These are the activations of a small neural network, seen along a few directions. Each row is one input.
Each table varies a few parts of the input and shows all the possible inputs, shuffled.
Descriptions start from the smaller parts, as in this example, which fits no table here: values(3) and (point or line(11) or (line(6) and ring(8))).
Shared parts are said once, and a part with two or three values counts as separate values.

A family of inputs:
r1: -86,32,-51,42,-32,6,21,34,-34,6,-6,-8
r2: 31,-37,22,-31,-69,-13,0,-3,33,25,61,37
r3: -38,-41,10,99,63,-70,47,-25,-18,68,-22,-14
r4: -46,-31,-28,18,-16,-21,35,-19,-24,66,22,43
r5: 94,1,20,-112,30,41,-56,-23,34,-72,5,-5
r6: 68,-46,17,-93,-9,-28,-65,-12,59,-18,90,-12
r7: 61,17,22,-50,-29,55,8,-16,10,-27,-24,43
r8: 34,18,5,-76,-24,-6,-80,53,31,-61,56,-60
r9: -10,11,14,86,102,9,46,-39,-40,15,-101,-5
r10: -15,24,-29,4,23,50,38,-36,-48,11,-60,50
r11: -87,25,-8,124,45,-31,16,30,-13,16,-52,-55
r12: -6,28,6,-13,-84,9,-9,56,11,-28,31,-15
- What do these inputs look like to the network? => values(3) and line(4)
- Changing only the line(4) part turns r1 into r11. The same change can be made to r10. Which row results? => r9
- Which other rows does r3 become when the line(4) part takes its other values? List them by row number. => r2, r4, r6

A family of inputs:
r13: 48,-26,19,-26,26,-2,-16,-36,30,9,4,18
r14: 37,-20,12,-23,-25,0,12,-25,25,2,20,27
r15: 9,7,-10,-50,-30,17,-11,9,-4,-3,11,21
r16: 7,22,-17,-25,-20,26,-15,7,8,-38,10,-7
r17: 4,9,-7,-28,9,26,-22,3,13,-45,1,-15
r18: 36,-34,20,-26,5,1,5,-28,29,-4,10,19
r19: 46,-15,14,-35,32,1,-22,-25,-1,4,9,6
r20: -78,29,-27,98,50,12,42,-10,-40,20,-74,-5
r21: 19,25,20,-21,-42,20,-20,37,11,-25,0,-7
r22: -47,-12,-27,8,-24,-43,-4,26,-4,25,41,-17
r23: 34,-22,14,-35,12,5,-1,-16,-2,-9,15,6
r24: 25,12,24,-16,0,9,-17,23,14,-46,-7,-32
r25: 28,25,14,-13,-29,8,-10,27,10,-39,2,-24
r26: -49,-2,-8,96,54,-10,63,-27,-58,55,-61,17
r27: -47,-14,-2,106,47,-14,69,-38,-28,60,-67,28
r28: -29,-38,1,28,-32,-48,7,3,26,44,49,6
r29: 27,0,-5,-45,34,2,-27,-15,1,-11,-4,-3
r30: 19,6,-16,-42,-16,5,0,-1,-5,-17,12,4
r31: -2,23,-12,-33,-34,37,-26,17,9,-24,9,9
r32: 15,17,-5,-28,30,22,-42,-7,15,-32,-5,-13
r33: -57,4,-28,24,-28,-21,-19,34,9,4,38,-28
r34: 26,-18,18,-31,-38,12,1,-15,27,16,20,45
r35: 16,-7,-6,-45,14,6,-7,-5,-1,-23,2,-4
r36: -56,32,3,110,42,-4,49,13,-38,19,-80,-20
r37: -67,12,-27,84,55,-10,58,-18,-56,41,-73,6
r38: -36,7,4,35,-37,-38,-13,54,11,3,30,-45
r39: -29,-27,-6,19,-26,-44,1,15,-6,39,54,-7
r40: 36,-8,5,-31,-18,4,6,-13,-6,-2,25,14
r41: 26,-7,11,-40,-31,16,-6,-3,-5,11,24,32
r42: 36,20,25,-16,20,5,-36,14,17,-33,-13,-30
- Changing only one part turns r36 into r26. The same change can be made to r38. Which row results? => r39
- What do these inputs look like to the network? => line(5) and (values(2) or line(4))
- Start at r19 and move only the line(4) part, one step at a time. The first step leads to r23. Which rows follow, in order? => r40, r41
- Start at r42 and move only the line(4) part, one step at a time. The first step leads to r24. Which rows follow, in order? => r25, r21

A family of inputs:
r43: -7,49,-25,-37,3,54,-40,19,6,-63,-18,-15
r44: 73,-44,44,-14,55,-13,-7,-53,37,9,-8,14
r45: 66,-36,14,-58,48,-4,0,-50,-10,14,5,25
r46: -107,-7,-25,120,-7,-52,48,19,-37,82,-7,-2
r47: -18,0,-4,-10,-113,-14,12,44,11,17,64,17
r48: 17,39,-5,-34,32,14,-39,27,-18,-56,-14,-54
r49: 41,-25,-5,-62,18,34,-3,-62,13,8,0,62
r50: -44,-18,-36,-20,-70,-19,-21,22,26,16,75,5
r51: -21,-29,-13,-17,-37,-61,-20,35,0,20,80,-29
r52: -20,-22,-3,79,73,3,79,-71,-46,58,-73,48
r53: 24,31,26,9,39,5,-45,24,29,-63,-27,-65
r54: 18,58,5,-27,-43,61,-10,41,-10,-60,-31,-7
r55: 66,-13,26,-50,-28,39,28,-41,-3,8,-11,71
r56: -71,51,-21,95,58,16,41,12,-48,-6,-102,-27
r57: -17,-36,23,26,-28,-65,-25,33,49,18,68,-42
- What do these inputs look like to the network? => values(3) and (point or line(4))
- Changing only the values(3) part turns r53 into r44. The same change can be made to r54. Which row results? => r55
- Which other rows does r56 become when the values(3) part takes its other values? List them by row number. => r46, r52
